A small network was shown many inputs. Here are its activations along a few directions, one row for each input.
In each table, some parts of the input vary, and every possible input appears once, in random order.
A made-up example of a description, with smaller parts first: one of 4 places along a line, together with either a single point or one of 9 places around a ring or (one of 3 separate values, together with one of 8 places around a ring).
Shared parts are said once, and a part with two or three values counts as separate values.
(in the rows, 128 means zero)

Other details of the inputs shift rows strongly along two fixed directions, in all tables alike. That doesn't count.

Table:
x1: [190 131  61 113 151 139  88 143  88 145 210 132 171 105]
x2: [153 160  58 107 119 121  99 113  82 142 214 137 163  78]
x3: [105 125 131 164 125 127  58 147 201 137 110  82 142 171]
x4: [ 94 151 140 146 111  91  57 126 206 109  84 127 130 155]
x5: [116 105 171 133 115 147 212 123 112 140 107 171  97 111]
x6: [ 80 143 135 162  99  98  62 124 194 113  93 124 137 149]
x7: [130 123 166 111 150 172 204 141 106 118 109 160  76 125]
x8: [137 112 170 119 123 139 209 125 120 135  99 177  86 120]
x9: [111 151 135 131 117 106  65 136 216  93  96  93 119 148]
x10: [173 117  64 123 133 131  77 101  74 136 207 134 159  86]
x11: [156 123  56 128 128 123  86 104  74 142 202 143 169  75]
x12: [ 88 146 141 130 102  90  60 115 182 109  70  92 172 172]
x13: [106 120 169 123 135 165 207 163 105 169 117 158 104 119]
x14: [179 134  64  96 147 115  82 109  85 121 203 158 160  86]
x15: [104 100 163 139 125 172 196 166 125 160  94 138  97 130]
x16: [ 99 122 142 159 116  50  81 121 192  91  94  87 146 181]
x17: [126  85 158 145 116 154 205 120 110 144 102 153  92 108]
x18: [155 149  58 108 161  93 108 112  55 124 210 121 172 117]
x19: [163 147  65  96 142  82 103 118  59 124 210 110 163 102]
x20: [ 82 141 116 176 113 123  69 129 196 116  99  88 137 155]
x21: [140 114 169 131 150 177 192 136  98 126 112 142  78 120]
x22: [ 87 140 122 162  98 114  62 126 201 120  99  77 128 142]
x23: [140  93 184 129 138 159 175 132  98 129 102 153  79 110]
x24: [118 139 165 117 140 162 205 138 108 134 102 165  79 127]
x25: [ 98 132 165 131 129 170 210 136  97 137 113 163  89 119]
x26: [ 99 158 129 141 120 105  73 162 213 130  93 117 140 176]
x27: [148  80 165 142 124 160 194 113 110 134 110 144  85 119]
x28: [158 161  55  86 142 126 109 100  63 133 186 121 201 112]
x29: [ 98 165 138 139 104  99  71 133 212 107  89 104 118 157]
x30: [119 130 168  90 116 150 201 127  89 138  90 125 118 127]
x31: [117 120 166  98 128 160 207 156  93 152  89 139 132 150]
x32: [116 128 142 148 123  92  75 116 230  90  87 109 134 156]
x33: [190 137  67 108 140 132  83 111  84 129 208 119 151  82]
x34: [102 137 145 141 102  81  86 107 199 105  69  87 175 178]
x35: [ 96 134 129 173 125 131  59 119 196 111 103  79 125 169]
x36: [133  98 171 127 125 176 192 131 100 145 108 125  67 110]
x37: [114  96 178 116 135 115 199 137  70 121 104 149  90 134]
x38: [133 112 171 105 151 165 201 168 124 145 103 155  90 132]
x39: [162 140  57 101 155  93 107 145  61 143 213 124 181 125]
x40: [205 119  70 124 147 116  94  93  92 126 208 136 168  84]
Each input here is: one of 5 places along a line, together with either one of 2 separate values or one of 6 places around a ring.
The inputs of x5 and x13 match in every part but the place on the line of 5. If x17 is changed in the same way as x5 into x13, which row does it become?
Answer: x15
Which other rows agree with x33 in the place on the line of 5? List them by row number.
Answer: x2, x9, x19, x22, x29, x30, x36
Change only the choice among 2 separate values in x18. List by row number the other rows that result.
Answer: x28
Change only the place on the ring of 6 in x7. List by row number the other rows that result.
Answer: x20, x21, x24, x25, x35
Change only the place on the ring of 6 in x4. List by row number the other rows that result.
Answer: x6, x10, x11, x14, x23

Table:
x41: [119 112 124 178 112 135  83 114 171 123 123 115 105 115]
x42: [108 136 151 120 139 108 131 147 126 112 101 102 124 163]
x43: [130 141 111 120 139  88 110 128 126 114 143 131 147 145]
x44: [137 153 106 113 123 112 115 119 142 120 139 143 154 120]
x45: [118 117 134 142 114 102 103 120 148 122 112  93 142 145]
x46: [117 125 146 159 117 133 111 127 176 118 118 144  88 118]
x47: [166 123  90 128 147 129 105 116 107 122 194 158 110  83]
x48: [ 95 129 146 133 103 116 131 128 149 128  94 133 131 134]
x49: [113 131 152 133 111 144 126 114 159 125  91 142 118 126]
x50: [186 120  86  96 152 121 132 109  65 124 186 135 159  96]
x51: [120 113 149 141 123 127 130 115 149 117  98 100 129 145]
x52: [126 131 145 117 127  94 126 131 150 114 107 132 126 139]
x53: [160 118  83 116 142 117 135 109  54 140 194 125 166 111]
x54: [ 82 152 141 120 114 122 138 139 135 129  96 126 133 148]
x55: [147 166  75  82 135 112 136 128  65 139 193 151 165 106]
x56: [155 158  83  82 153 103 135 134  66 129 185 140 157 117]
x57: [124 110 157 131 127 103 128 133 139 112  99 111 121 149]
x58: [119  93 173 144 128 179 202 128 110 142 109 174  53  89]
x59: [129 139 131 121 130 102 105 122 171 103 108 125 136 147]
x60: [119 149 128 129 141 137  96 163 184 134 118 116 123 156]
x61: [144 125 106 135 117 137  99 103 129 128 135 119 146 112]
x62: [114 144 135 124 112  94 105 126 165 121 113 130 141 140]
x63: [128 152 133 128 117 117  96 117 175 114 109 133 130 132]
x64: [156  92 188 111 146 172 216 130  79 127 104 155  72 114]
x65: [118 124 136 142 136  91 102 128 143 109 112 101 140 163]
x66: [ 98 150 116 142 123 156  93 158 173 150 119 118 141 143]
x67: [104 139 117 133 120 110 122 123 126 133 124 137 149 135]
x68: [135 132 156 121 127 124 121 122 163 107 101 138 106 139]
x69: [122 100 147 176 123 141 108 118 164 122 120 111  87 121]
x70: [119 117 177 110 134 144 238 138  78 142 106 177  92 122]
x71: [143  80 181 145 144 168 198 134 103 126 116 155  45 100]
x72: [160 156  73 104 146 158 122 151  95 160 197 153 155 101]
x73: [107 111 169 106 127 164 240 143  50 154 101 142  93 122]
x74: [126 128 111 142 134 154  98 153 145 144 141  95 141 145]
x75: [165 131  93 115 162 159 115 156  93 147 180 123 141 115]
x76: [122 138 115 123 116 128 123 113 142 127 119 140 148 119]
x77: [128 121 108 134 109 113 109 116 121 134 133 116 155 121]
x78: [102 125 139 149 119 170 123 159 162 153 103 104 121 152]
x79: [158 120 110 130 127 131 102 101 120 124 150 108 143 117]
x80: [112 123 116 145 118 113 123 119 117 132 125 116 150 140]
x81: [131 122 113 131 113 131 122 109 132 130 125 116 150 121]
x82: [115 131 122 125 127 114 123 134 109 125 131  92 146 148]
The inputs of x57 and x52 match in every part but one. If x42 is changed in the same way as x57 into x52, which row does it become?
Answer: x56
What is each input in this table made of?
Answer: one of 6 places around a ring, together with either one of 2 separate values or one of 5 places along a line
Which other rows agree with x46 in the place on the ring of 6? List them by row number.
Answer: x44, x55, x62, x63, x70, x72

Table:
x83: [118 109 142 162 119 151 116 123 161 133 110 133 110 125]
x84: [ 71 159 148 164 111  97  31 146 240 112  62  64 151 205]
x85: [152 134  62 124 129 109  90 105  90 134 189 117 179 118]
x86: [133 139 111 107 125 136 144 132 102 136 149 147 148 109]
x87: [135 151  62 119 122 110  72 125 107 141 180 116 187 116]
x88: [131 149 129 122 134 119 118 131 145 121 127 134 125 131]
x89: [154 145  92 110 129 133 142 110  82 133 171 160 141  93]
x90: [155 132  82 128 121  88  83 100 117 123 174 112 172 111]
x91: [112  96 209 137 130 140 190 146 150 117  57 121  77 155]
x92: [108 116 179 115 144 158 206 163 124 140  78 157  89 142]
x93: [138 127 125 119 133 108 119 132 122 116 133 138 117 127]
x94: [160  97 144 123 142 179 192 137  87 154 159 157  76  83]
x95: [100 134 147 143 113 106  88 106 193 100  76 101 127 147]
x96: [128 105 160 120 140 158 201 136  73 132 127 134  93 131]
The inputs of x91 and x90 match in every part but one. If x92 is changed in the same way as x91 into x90, which row does it become?
Answer: x86
What is each input in this table made of?
Answer: one of 2 separate values, together with either a single point or one of 6 places around a ring
